These are the activations of a small neural network, seen along a few directions. Each row is one input.
Each table varies a few parts of the input and shows all the possible inputs, shuffled.
A made-up example of a description, with smaller parts first: line(4) and (point or line(11) or (values(2) and ring(8))).
Shared parts are said once, and a part with two or three values counts as separate values.

Other details of the inputs vary at random and push rows far along two fixed directions, the same in every table; ignore that.
To show where, the next rows are all for the same input, with only those details redrawn:
 22  56  72  22  46 -55  27 -17   1 -29 -64  21  50
 28  70  32  -3  41 -75  26 -17  29 -28 -11  29  40
-29 -47  14  22   0  37 -26   8  -3  28 -45 -13 -24
 17  53  60  17  41 -53  27 -15   5 -25 -57  21  42
 -18  -58 -108  -43  -32   24  -50   27   80   50  112  -17  -84
-31 -61 -28   3 -21  42 -39  18  21  43   4 -18 -51
 25  39 -66 -41   4 -63  -3   7  84   2  95  13 -16
 19  61  80  23  50 -57  30 -19  -5 -33 -75  25  55

Rows:
row 1: -29 -30  55  29  10  28 -30  10 -27   7 -78 -20  -5
row 2: -31 -61 -28   3 -21  42 -39  18  21  43   4 -18 -51
row 3: -32 -64 -35   3 -17  46 -37  18  23  44   6 -16 -52
row 4: -27 -34  54  30  14  29 -21   7 -26  15 -77 -12   1
row 5: -33 -32  20   1 -47  69 -24  21 -41  -7 -22  11  -3
row 6:  11 -19  25  23  17  48  20 -29 -88  17 -66 -57  22
row 7: -14 -62  26  43  -2  24  19 -12 -72 -11 -68 -26  17
row 8:  40  10 -83 -37  -7 -68  25 -10  32 -30 112  -3  -1
row 9: -30 -43 -17  12 -50  74 -16  21 -23  13   3  23 -14
row 10:  30  77  10 -16 -13 -41  34  -1  10 -48  36  59  45
row 11:  43  99   4 -20  42 -34  23 -32  37  11  35 -15  18
row 12: -17 -24 -51 -27 -57  43 -21  30   9  11  77  26 -32
row 13:  36  32 -25 -25  12 -85  42 -13  -5 -45  56   2  23
row 14: -22 -56  35  21  -7  18   8  -9 -81 -22 -73 -39  14
row 15:  44  94 -44 -40  -2   6  27 -11  22  -7  95  22   8
The inputs of row 10 and row 8 match in every part but one. If row 15 is changed in the same way as row 10 into row 8, which row does it become?
Answer: row 6
Describe the family of inputs behind these rows.
Answer: values(3) and (point or line(4))
List by row number the other rows that have the values(3) part in common with row 1.
Answer: row 2, row 3, row 4, row 11
A walk changes only the line(4) part. It starts at row 14 and steps to row 13. List the rest of the walk in order.
Answer: row 8, row 7

Rows:
row 16:  -54 -102  -25   -7  -34   59  -38   26  -38   27    1  -22  -45
row 17:   6 -35   4  13 -13   8  -1   9   5  23   9 -13 -30
row 18:  15  39  79  28  27  32  22 -37 -68 -10 -94   0  61
row 19:  17   4 -22  -6  27 -46  14   4  24  -1  30  11  10
row 20: -11 -24 -21   9 -28  46 -11  12   2  14   7  34 -14
row 21:  17  23 -13  -6  15 -38  -2 -24  53 -10  13  -9   1
row 22:  -15   14   83   34    3    8   19    1  -51  -15 -101   -5   56
row 23:  17  30 -22 -21 -19   0  -9  -3  27 -18  29  35  18
row 24: -16 -51 -11  11 -27  28   4  14   7  17  17  -6 -22
row 25: -41 -52   3   3 -11  75 -47  21 -10  34 -10 -10 -41
row 26:  30   9 -45 -23   8 -17  14 -19  -7  -7  34 -22  15
row 27:  11  18  93  23  17  15  -1 -11 -44   2 -94   5  40
row 28:  12   1 -17 -12   5 -44  28   5   8  -8  33  22  20
row 29:  18  52  -4 -20  25 -25  -8 -20  49   2   8  17  14
row 30: -31 -74 -31   2 -15  65 -19  -1 -63  22  -4 -40 -40
row 31:  25  19 -12 -15  25 -55   2  -6  24 -18  17  -2  30
row 32:   -5   28   78   46    2    3   19  -10  -51  -39 -114   13   64
row 33:  30  19 -27  -3   4  -9  37 -20   7  -5  44 -11  -2
row 34: -28 -57  -8  15 -24  73 -13  -9 -48  14  -7 -45 -41
row 35:   8  17  -9 -16  -6  -3  13  10  23  10  41  34   7
row 36: -59 -72 -17   0 -48  73 -35  39 -26  32  -1 -26 -51
row 37:  -53 -102  -26    2  -13   63  -50   24  -25   33   -9  -33  -56
row 38:  14  29   5 -28   1 -14 -14   8  14   5  39  16 -14
row 39:   0  -6  58  36  10 -10  10 -17 -56 -39 -99  15  63
row 40: -17 -42 -20  19   0  20 -10  -3  28  30  -2 -13 -41
row 41:  19  10 -27  -1   2 -44  26  -2   8 -27  24  38  22
row 42:  13  15 -27 -12  25 -53  -6 -21  34  -4   8  -2  12
row 43: -32 -43 -15   3 -24  93 -31   0 -48  39   6 -20 -39
row 44:  27  53 -26  -5   8 -20  39  -7  -2   0  36  -4  12
row 45:  -8 -38 -15  22 -28  23   5   7   5  -6   5  12 -15
row 46: -17 -35 -18   4  -6  51 -24  20  18  44  17   4 -32
row 47: -30 -86 -12  -7 -21  40 -41  23 -37  32  -7 -29 -54
row 48:   8  25 -29   2 -16 -18  19  15  21 -15  30  29   6
row 49:  -9 -13  80  34  -2  11  15 -14 -40 -22 -85 -10  46
row 50:   4  38   3 -31  -3 -16   4   4  15 -17  44  34  10
row 51:  -2  10 -29 -21  28 -47 -10 -12  23  -9  21   6 -12
row 52:   13   -2   83   25   25  -25   10  -13  -58  -15 -102   -9   49
row 53:  23  23 -13  -5 -18 -29  11 -15  29 -43  23  15  24
row 54: -53 -71 -34  10 -53  80 -43  36 -23  18  -7 -13 -54
row 55:    1   34  101   24   18    9   20  -17  -46  -20 -102   24   73
row 56:  17  13   5 -19  -2 -33  -1   2  15 -14  39  -6 -21
row 57:   3  27  -5  -9  22 -39   1 -17  37 -20  20   3 -16
row 58:  29  56 -27 -15   1 -18  17 -14   0  -7  34 -20  22
row 59:   3  31 -18 -21 -15  -1  -7   3  15 -25  37  44   1
row 60:   2 -11 -28  -1  -8  57   3  -7 -16  37  22  -3 -18
row 61:   6  37 -34 -18  -6  -4   9  -5 -13  -4  51 -17 -10
row 62:  27  -2 -18 -14   9 -47  12   7  11   9  34   7  -5
row 63:  -3 -47 -50  -2  -4  33  10  -2 -26  26  17 -24 -21
row 64:  17  31  -9 -23  11  -6 -15   1  43   4  31   9  11
row 65:  23  18 -10 -17  -2  -9  -1  10  27  26  43  19 -14
row 66:  12  34 -12   0  16 -30  16  17  35   3  28   5   3
row 67:  -13   22   70   41   29    0    3  -15  -23   -4 -118  -14   34
row 68:   7  31  -9  -7  -7 -31  30  17  19  -3  31  17  14
row 69:   5  56   3 -21  31 -31  -2 -15  36 -10  14  30  -1
row 70:   8  -8  90  37   8   2   6 -15 -41 -11 -93 -21  30
row 71:  -1  -4 -37 -19 -10 -27  -3   4   0 -33  35  25  -2
row 72:  10  31  -3 -23  -5 -32  -4  18  11  -2  35  -5 -19
row 73:   8  27   9 -20  -3 -41  21  -4  15 -38  40  13   9
row 74:  11  54  -6   5  29 -49  22  -6  40   3   3  15   7
row 75:  19  13 -11 -25   3 -51  14  -4  10 -22  24   8  38
row 76:  25  38  -2 -19  -5 -38   0  10  22   1  24 -11   6
row 77: -13 -49 -14  18  -6  28  -8  13  19  23  13 -17 -34
row 78:   5  -2 -38  -2  24 -41   4 -10  34  15  20   9  -9
row 79:   -5   30   93   43   31   -3   12   -5  -39  -19 -117  -13   58
row 80:  25  35  -4  -7   1 -40  17  17  19  11  29   5  -4
row 81:   8  20   1 -13  15 -33   3  -2  29 -29  36  -1  -7
row 82:   4  10 -19 -10 -19 -18   4  -3  17 -42  38  20  -7
row 83:  16   6 -12  -9   3 -20  -4  -4  44 -12  30 -17   1
row 84: -59 -77 -24   5 -30  81 -53  40 -12  42  -6 -41 -65
row 85:   5  26 -20  -8  19  -7  -1  -6  48  24  21  25 -12
row 86: -55 -51 -19  10 -13  57 -44  17  -1  39 -28 -31 -59
row 87:  10   0  64  37  12  30  23 -36 -61 -18 -86 -31  39
Describe the family of inputs behind these rows.
Answer: values(3) and line(4) and (point or line(5))
The inputs of row 34 and row 61 match in every part but the line(4) part. If row 40 is changed in the same way as row 34 into row 61, which row does it become?
Answer: row 74
Change only the line(4) part in row 24. List by row number the other rows that result.
Answer: row 28, row 35, row 68
Change only the line(5) part in row 46. List by row number the other rows that result.
Answer: row 20, row 35, row 65, row 85
Change only the values(3) part in row 57. List by row number the other rows that result.
Answer: row 21, row 40
List by row number the other rows that have the line(4) part and the values(3) part in common with row 16.
Answer: row 30, row 37, row 47, row 51, row 71

Rows:
row 88: -19 -17  18   7 -12  50 -14   1 -32   5 -33  -8   1
row 89: -28 -37  16  17 -11  27 -16  10 -29  -3 -36  -4 -11
row 90: -19 -26  26  14 -20  37 -10  15 -28   3 -33   0  -4
row 91:  17  15  23   8  21 -34  23 -12 -14 -19 -29   6  34
row 92:  12  27  18   8  17 -40  26 -10  -1 -31 -15  25  30
row 93:  15   7 -20  -1   3 -12  12  -9   8  -3  22 -12   1
row 94:  11  45  41   5  37 -42  -2  -7  27 -10 -26  11  17
row 95: -32 -72 -17   4 -25  47 -36  16 -22  29  -7 -35 -34
row 96:  14  38  39   2  21 -18  20 -12 -23 -17 -18   7  24
row 97:  18   9 -71 -36 -27 -19   3  14  55   4  99  19 -22
row 98:   9  20 -16  -6  -6   3   8  -9   5  -1  16  12  10
row 99:  16   7 -74 -43 -17 -20 -10   3  47   4 105 -19 -34
row 100:  11  40  34   9  38 -42  12 -11  33  -2 -31  15  22
row 101: -25 -57 -18  12 -19  63 -15  12 -26  41 -14 -19 -36
The inputs of row 91 and row 95 match in every part but one. If row 97 is changed in the same way as row 91 into row 95, which row does it become?
Answer: row 90
Describe the family of inputs behind these rows.
Answer: values(2) and (point or ring(6))
Change only the values(2) part in row 88. List by row number the other rows that result.
Answer: row 98

Rows:
row 102: -10 -22   9  11   4  11  -9   1  -6  12 -25 -16 -10
row 103:  -2 -11  -6  -1   2  -6  -4   0   3   2  -1  -8  -5
row 104:  -7 -20   3   8  -9  24   1  -2 -29   2 -15  -9  -1
row 105:   8  16 -16 -13  -8  -6   5   3  10  -8  32  12   1
row 106:  44 106  56  -1  43 -89  54 -24   7 -62 -20  46  75
row 107: -13 -15  14  11   0  19 -13   5  -1  13 -25  -4  -9
row 108:  -7 -24   3   9  -6  19   1  -1 -26   2 -16 -12  -2
row 109:  11  28 -17 -18   7 -21  -3   2  37   2  35  13  -4
row 110:  -8 -15   6   7 -13  30   0   0 -29   2 -12  -6   1
row 111:  25  58  81  26  44 -56  46 -28 -36 -49 -78  18  71
row 112:  -6 -20   2   7 -10  25   3  -3 -32   1 -13 -15   1
row 113:  -6 -12  -2   3  -1   3  -8   3   2   5  -6  -4  -6
row 114:  -4  -9  -2   3   7   4  -8   0   6  13  -7 -10  -9
row 115:  12  20 -18 -16   6 -30   0   0  33  -4  34   9  -3
row 116: -10 -19   7   9  -9  25  -2   2 -22   2 -15  -4  -2
row 117:  -6  -5   1   2   5   8 -10   2   8  13  -6  -4  -9
row 118:  3  8 -9 -5 -7  0  6  2 -1 -7 15  7  3
row 119: -1 -6 -5 -2  1 -7 -1  2  2  0  6 -4 -3
row 120: -13 -17  13  11   1  17 -12   4  -2  12 -25  -7  -9
row 121:   7  12 -16 -12   1 -20  -2   2  23  -3  27   6  -3
row 122:   3   8 -12 -11  -3 -12  -1   5  17  -3  24   9  -4
row 123: -14 -13  15  10  -2  21 -14   7   1  13 -25  -1  -9
row 124: -12 -23   6  11  -5  17  -4   2 -15   4 -20  -6  -3
row 125:  -1 -17  -6   2  -5   4   2   0 -12   0  -1  -9  -2
row 126:  18  18 -26 -17  -3 -22  14  -6   5 -13  40   1   5
row 127:   4  13 -12 -11   5  -9  -6   2  27   7  21   5  -8
row 128: -11 -25   5  11  -4  16  -3   1 -16   4 -20  -9  -3
row 129:  13  17 -22 -16   6 -33   3  -2  27  -7  35   3  -1
row 130:   6   1 -16 -10   2 -20   2   0  11  -3  23  -3  -4
row 131:   8  12 -14  -9   6 -10  -2  -2  22   9  22  -3  -8
row 132: -12  -9  15  11   0  26 -11   3  -1  18 -24  -2  -8
row 133:   8   7 -17 -10  10 -17  -3  -3  21   7  20  -7  -7
row 134:  -9  -7   2   1  -4   9 -10   6   6   5  -5   5  -7
row 135: -11 -11  13  11   1  24 -11   2  -3  18 -24  -5  -9
row 136:  -9 -17   5   8 -12  27  -1   1 -27   2 -15  -4  -1
row 137:  14  15 -22 -15  10 -36   3  -4  30  -5  34   0  -3
row 138: -11 -18  10   9 -12  25  -5   6 -16   4 -18   3  -2
row 139:  13  27 -20 -19 -10  -9  10   0   9 -12  42  13   6
row 140:  -9 -15   6   8 -13  29  -1   2 -25   2 -15  -1  -1
row 141:   9  11 -17 -11   7 -23  -2   0  26   2  25  -3  -7
row 142:  -9 -23   6  10  -8  20  -3   3 -20   4 -18  -6  -2
row 143: -3 -9 -3  0  4 -5 -6  0  8  5 -2 -6 -8
row 144: -4 -6 -3  0 -6  5 -2  3  2 -1  2  5 -2
row 145:  -8 -18   8  11   6  16  -6  -2  -9  17 -24 -17  -9
row 146:  14  27 -19 -16   8 -22   1  -2  32   4  35   5  -4
row 147:   9  12 -17 -13  -7 -12   4   3  13  -7  30  10   1
row 148:   6  13 -13 -12   3 -18  -4   2  29   0  26   9  -6
row 149:  14  26 -20 -19  -9 -11  10  -2   8 -12  42  10   6
row 150:   9   5 -18 -10  -5  -9   7  -1   2  -7  28  -1   0
row 151: -2 -3 -3 -2 -2 -3 -3  4  5  0  6  3 -3
row 152:   3   1  -8  -4  -9   9   6  -2 -14  -4  12  -4   3
row 153:  -9 -21   8   9  -9  21  -4   4 -19   4 -18  -3  -1
row 154:   8  14 -17 -12   8 -18  -3  -1  27   5  25   0  -6
row 155:   16   50   98   37   35  -24   45  -27  -66  -45 -103   18   74
row 156: -2 -4 -1  0  4 -1 -7  2 11  8 -2 -5 -9
row 157:  0  7 -6 -5  0 -9 -4  3 15 -1  8  7 -2
row 158:  -6 -18   4   7 -11  26   2  -2 -31   1 -13 -12   1
row 159: -13 -23   9  10  -3  15  -6   4 -13   6 -21  -6  -6
row 160:  11   7 -20 -12  -4 -18   7  -1   9  -7  30   1   2
row 161: -1 -4 -3 -1  4 -7 -6  1 13  4  3 -2 -7
row 162:  -8 -20   5   9  -8  23  -2   1 -24   2 -15  -7  -2
row 163: -6 -3  1 -2 -6  5 -5  7  5  2  2  8 -5
row 164: -1 -4 -6 -1 -4 -1  0  2  3 -2  6  3 -1
row 165:  -9 -16   9  12   5  18  -7  -1  -7  17 -24 -14  -9
row 166: -15 -17  15  10  -2  20 -13   5   0  10 -24   2  -8
row 167:  -4  -4  -3   0 -13  20   0   3 -14  -1   3   5  -1
Describe the family of inputs behind these rows.
Answer: line(6) and line(11)
The inputs of row 141 and row 156 match in every part but the line(6) part. If row 158 is changed in the same way as row 141 into row 156, which row does it become?
Answer: row 152
The inputs of row 144 and row 164 match in every part but the line(6) part. If row 118 is changed in the same way as row 144 into row 164, which row does it become?
Answer: row 116
Change only the line(11) part in row 167. List by row number the other rows that result.
Answer: row 105, row 106, row 109, row 123, row 132, row 134, row 138, row 139, row 163, row 166
Change only the line(6) part in row 161. List by row number the other rows that result.
Answer: row 115, row 137, row 143, row 148, row 166
A walk changes only the line(11) part. It starts at row 112 and steps to row 126. List the rest of the walk in order.
Answer: row 108, row 125, row 111, row 130, row 103, row 137, row 102, row 133, row 145
